Questions about the grid below.
1) Report the 2nd smallest entry.
2) Report the last entry, reading row by row.
3) Report the second entry on the main diagonal.
4) Report the entry directly above 140.
5) Report the top-right entry.
6) Report the top-left entry.
7) Report the third entry on the main diagonal.
8) Report the largest entry in the last column.
[[123 134 133 130 134 131 135 132 120 126 128 124]
 [131 114 131 138 123 137 137 117 135 129 109 118]
 [120 124 138 132 122 121 137 107 123 135 115 104]
 [127 132 117 115 127 119 121 139 138 115 147 146]
 [133 125 131 142 136 143 127 127 125 136 122 128]
 [120 132 126 115 122 113 131 128 130 117 136 127]
 [124 127 126 142 134 134 131 130 135 131 128 141]
 [134 117 126 131 125 135 125 123 139 121 123 128]
 [134 132 119 121 131 128 117 140 132 124 144 147]
 [125 124 136 129 126 129 134 114 124 126 121 108]
 [127 137 131 125 134 127 117 131 120 125 138 125]
 [120 122 134 129 125 123 141 111 131 126 124 113]
 [128 124 123 126 127 124 134 120 133 133 136 134]]
1) 107
2) 134
3) 114
4) 123
5) 124
6) 123
7) 138
8) 147

Questions about the grid below.
1) Find the entry just left of 135.
2) Find the entry directly above the smallest entry.
3) Find the entry just right of 139.
4) Find the entry just left of 136.
5) Find the entry in the top-right corner.
[[152 136 122 129]
 [141 131 127 135]
 [112 121 139 115]]
1) 127
2) 141
3) 115
4) 152
5) 129

grid = [127, 136, 118, 154, 157, 116, 130, 131, 112, 139, 120, 131]
Report the first entry.
A: 127
Report the 3rd entry from the right.
A: 139
The first entry from the right -> 131
The entry just right of the largest entry is 116
The second entry from the right: 120

[122 116 129 114 139 150 134 157 120 118 115 116 138]
The first entry from the right -> 138
The 2nd entry from the right -> 116
The first entry: 122
The third entry -> 129

Read these off the table that follows. Rows and columns are numbered from 0.
1) Report the entry at row 0, column 0.
2) Report the entry in the bottom-right corner.
3) Report the entry in row 0 and column 1.
4) Report the entry at row 2, column 0.
5) Report the top entry of the column that holds the largest entry.
6) Report the entry at row 1, column 0.
7) Report the maximum.
8) Report the entry directly above the centre entry.
[[124 106 132 116 149]
 [118 118 133 105 146]
 [108 138 112 114 140]
 [136 145 118 101 117]
 [113 150 135 130 115]
 [116 113 115 144 150]
 [134 142 154 124 109]]
1) 124
2) 109
3) 106
4) 108
5) 132
6) 118
7) 154
8) 112

Questions about the table below. Indices start at 0.
1) The entry in the bottom-right corner?
2) The top-left entry?
3) The bottom-left entry?
4) The entry directly below the smallest entry?
5) The entry at row 2, column 0?
6) The entry at row 1, column 2?
7) The entry in the top-right corner?
[[118 118 119 145 121 117 117 122 140 144 143 144 144 118 146 130]
 [126 126 132 145 123 124 125 119 140 141 141 144 144 127 140 124]
 [134 132 133 131 133 135 134 134 131 130 133 131 129 131 130 119]
 [118 118 120 149 119 117 117 114 148 145 148 145 147 118 146 130]
 [144 143 144 115 142 138 147 134 120 116 115 118 118 144 115 107]
 [119 117 117 131 119 118 113 122 128 128 129 130 129 116 127 147]
 [146 148 150 121 144 144 149 131 118 120 119 119 120 142 118 100]
 [130 126 123 118 129 128 128 136 117 114 114 114 119 129 116 134]
 [114 113 115 137 114 115 113 121 136 135 139 137 135 114 137 150]]
1) 150
2) 118
3) 114
4) 134
5) 134
6) 132
7) 130

data =
[[119 153 154 142 134 155 122 126 136 127 155 121 124 129]
 [110 133 113 158 128 121 110 147 128 119 104 110 125 133]
 [124 114 104 127 148 117 112 142 147 144 138 101 129 124]]
Indices start at 0.
Which number is the entry at row 1, column 0?
A: 110
Which number is the entry just right of 138?
A: 101
The entry directly below 122 -> 110
The top-right entry: 129
Which number is the top-left entry?
A: 119
The entry just left of the largest entry: 113
Which number is the bottom-right entry?
A: 124
Which number is the entry in row 0 and column 1?
A: 153
Which number is the entry in row 1 and column 1?
A: 133
The entry just right of 112: 142
The entry directly above the smallest entry -> 110
Which number is the entry directly below the largest entry?
A: 127
Which number is the entry just right of the smallest entry?
A: 129
